These are the activations of a small neural network, seen along a few directions. Each row is one input.
In each table, some parts of the input vary, and every possible input appears once, in random order.
Descriptions start from the smaller parts, as in this example, which fits no table here: one of 4 places along a line, together with either a single point or one of 11 places along a line or (one of 3 separate values, together with one of 8 places around a ring).
Shared parts are said once, and a part with two or three values counts as separate values.

Other details of the inputs vary at random and push rows far along two fixed directions, the same in every table; ignore that.

A family of inputs:
R1: [-12  -4  -6   2 -27   3 -11   7   9 -22 -13  10]
R2: [ -8   1  -3   2  -4 -26 -17   3  -5 -15  -8  11]
R3: [-13  -7  -3   2 -24  -2  -6  11  16 -26  -4   9]
R4: [ 37  82  77  29  48  56  29  30 -16  46  -2 -53]
R5: [-15  -5  -1  15 -13 -21 -11  -6  -9 -13  -6   5]
R6: [-10   2  -1  -2  -6 -26 -17   1  -7 -16  -5  10]
R7: [-10   2  -9  11  -7 -22 -13   3  -7 -13  -6  12]
R8: [-14   0  -7  12  -7 -20 -12   0  -8 -13  -7  11]
R9: [-13  -5  -5   2 -25   1  -8   9  12 -24 -11   9]
R10: [ 29  69  75  19  24  71  29  34   4  28  -8 -50]
R11: [ 30 -68 -51 -65  29  50  44 -41  21  55  47  -5]
R12: [-11  -3  -6   1 -27   5 -12   2   7 -24 -12  12]
R13: [ -3   2  -4   6  -9 -28 -12   0  -6 -15 -10   9]
R14: [ -6   1  -2   0  -7 -28 -14  -1  -7 -17  -6   5]
R15: [ 22 -74 -49 -58  49  29  42 -47   7  72  58  -1]
R16: [ -7   3  -7   9  -5 -24 -15   1  -4 -12  -8  14]
R17: [ -6   2  -4   4  -7 -26 -14   2  -5 -13  -8  14]
R18: [-11  -1  -8  13  -9 -22  -9  -2  -8 -15  -7   6]
R19: [-10  -8  -3   4 -26  -4  -4   9  16 -28  -6   4]
R20: [ -4   0  -4   3  -6 -27 -14   0  -6 -17  -8   6]
R21: [-15  -2  -5  15 -12 -21 -10  -6  -8 -12  -7   5]
R22: [ 30 -69 -51 -64  28  48  44 -35  24  57  46  -7]
R23: [-18  -1  -4  13 -10 -19 -12  -4  -8 -10  -6  11]
R24: [ 40  82  79  27  51  54  27  28 -13  47  -3 -51]
Each input here is: one of 2 separate values, together with either one of 4 places along a line or one of 8 places along a line.
The inputs of R15 and R5 match in every part but the choice among 2 separate values. If R7 is changed in the same way as R15 into R5, which row does it become? -> R4

A family of inputs:
R25: [ 14  51  36  -8  13  61  23   5  -6  -1  -5 -47]
R26: [ 43  50  40   5  70  22   1   5 -10  26  -7 -22]
R27: [ -9 -36 -23   2 -49 -44   3 -20  25 -49 -11   3]
R28: [ -1 -52 -27 -17  33   9  28 -38  -1  61  44 -18]
R29: [ -3 -42 -27   9 -51 -39  -7  -2  22 -45  -4   9]
R30: [  4 -30 -48  12 -49 -23 -16   1  17 -36 -18  27]
R31: [ 40  72  36  -5  44  17  19  11 -23  46  21 -13]
R32: [ 31 -40 -40 -42  56  -6   2 -19 -10  37  11  -6]
R33: [-14 -32 -19 -19 -51 -12 -40 -14   3 -34 -17  36]
R34: [ 19  43  36  24  38  49  19  -9 -26  63   4 -46]
R35: [ 38  52  58   8  66  11  16  10  -6  30  33 -15]
R36: [ 19  45  63 -14   5  57   7  -7   0  17 -18 -24]
R37: [-36 -15 -57  -8 -30  -6 -18  10  16 -44 -15  35]
R38: [ 28  42  52  -9  51   5  21  31 -16  47  -1 -47]
R39: [-28  53  51  24 -29   4  -8  27   0 -61 -24 -32]
R40: [ 15  38  36  28  42  58  33  -6 -33  54   4 -28]
R41: [ -8  77  54  35  -6 -47 -19  36 -18 -24  -3   6]
R42: [ -8 -21 -52  11 -40 -24  -7   1  29 -32 -27  38]
R43: [-26  55  40  72 -15   0 -12  12 -39 -20 -35  10]
R44: [  2 -47 -30 -41   6  27  22  -5  13   1  42 -16]
R45: [ -9 -17 -42 -19 -15 -67 -31  -2 -22 -19 -29  19]
R46: [ -3 -46 -31 -18  37   6  14 -39   7  64  47 -20]
R47: [-15  57  22  34 -30  24 -26  48 -10 -49 -29  -8]
R48: [ -5 -56 -26 -11  37  18  42 -35  -9  51  44   0]
R49: [ -9  50  49  28 -37  21 -40  36  -4 -27 -41  15]
R50: [ 18 -35 -23 -52  30 -26  33 -11 -11  52  38  -3]
R51: [-40 -33 -17 -11 -36 -21 -24   8  32 -26 -13  51]
R52: [ 39 -19 -35 -37  53  -8   7 -36  -6  30  43  24]
R53: [ -4  56  58  43  23 -40 -34  29  -4 -41 -31  -5]
R54: [  8 -45 -37 -16  29  23  28 -49 -18  56  26  -3]
R55: [-20 -25 -46 -12 -43  -9 -25  -2  -3 -56  -5  13]
R56: [  8  35  78 -10   6  45  15   4  10  14  -5 -31]
R57: [-18 -32 -38  15 -38 -36   1  11  41 -33 -13  31]
R58: [ 29 -23 -38 -54  25 -15  25 -20 -24  54  23   3]
R59: [ 21 -53 -26 -41  61 -16  12 -11   2  36  27 -12]
R60: [ -6 -56 -24  -8  37  17  46 -34  -8  51  47  11]
R61: [-29 -42 -12 -11 -44 -19 -33   8  20 -30  -3  40]
R62: [ 11  56  40  42 -42  -3  -5   8   2 -47 -50 -23]
R63: [-29 -23 -31 -14 -37  -9 -31  -1  21 -23 -27  58]
R64: [  8  28  57  29  43  42  37  -1 -19  55  15 -41]
R65: [ 18  50  34  48 -44   1 -14  26  -1 -42 -42 -17]
R66: [  8 -34 -46 -20  32  16   5 -48  -5  65  32 -14]
R67: [ -7 -40 -33  14 -46 -35  -8  11  29 -38  -5  21]
R68: [-46 -25 -43  -5 -28 -19 -11  19  27 -47  -1  28]
R69: [-25  47  38  37 -27  13 -18  57   2 -50 -16 -15]
R70: [-25 -43  -6 -17 -48 -23 -32  -4  14 -37  -3  29]
What is each input in this table made of? -> one of 2 separate values, together with either one of 5 places along a line or one of 6 places around a ring or (one of 3 separate values, together with one of 4 places along a line)
The inputs of R53 and R26 match in every part but the choice among 2 separate values. If R39 is changed in the same way as R53 into R26, which row does it become? -> R25
Start at R66 and move only the place on the line of 5, one step at a time. The first step leads to R34. Which rows follow, in order? -> R54, R40, R43
Change only the choice among 3 separate values in R70. List by row number the other rows that result. -> R29, R44
Change only the place on the line of 4 in R65. List by row number the other rows that result. -> R30, R42, R62

A family of inputs:
R71: [ 32 -33 -18 -30  61  11  39 -34  -6  79  45  -8]
R72: [-19  18   4  23  -3 -47 -29  -4 -25 -27 -13  16]
R73: [ 27 -31 -24 -33  62  14  34 -26 -13  71  41 -21]
R74: [-19   8   8  26 -38 -23 -14   6   0 -43 -24   0]
R75: [  4 -81 -89 -54 -11 -35 -11 -34  20 -12  13  42]
R76: [ 24 -38 -23 -36  39  51  44 -19  18  58  47 -15]
R77: [-17  12  16   5 -24 -31 -29  21   9 -42 -20  10]
R78: [ 35  73  59   4  28  44  18  33  -3  23  -7 -36]
R79: [ 16  60  62  21  20  62  16  19 -11  32  -9 -35]
R80: [-24  11   4  23 -40 -11 -30   2 -10 -32 -28  14]
R81: [-29   8   3  27 -33 -15 -19  15   2 -37 -24  16]
R82: [-22 -87 -80 -40 -20 -19  -2 -39  15  -6  21  39]
R83: [ 23  58  64  28  23  54  23  27   0  23   0 -42]
R84: [-21   9   5  28 -37 -22 -15  11   3 -42 -21   2]
R85: [-10  12   7   7 -28 -33 -26  22   1 -44 -18  17]
What is each input in this table made of? -> either one of 3 separate values or one of 4 places along a line or one of 8 places along a line
List by row number the other inputs of the same sort as R80. -> R74, R76, R79, R81, R82, R83, R84
List by row number the other inputs of the same sort as R71. -> R72, R73
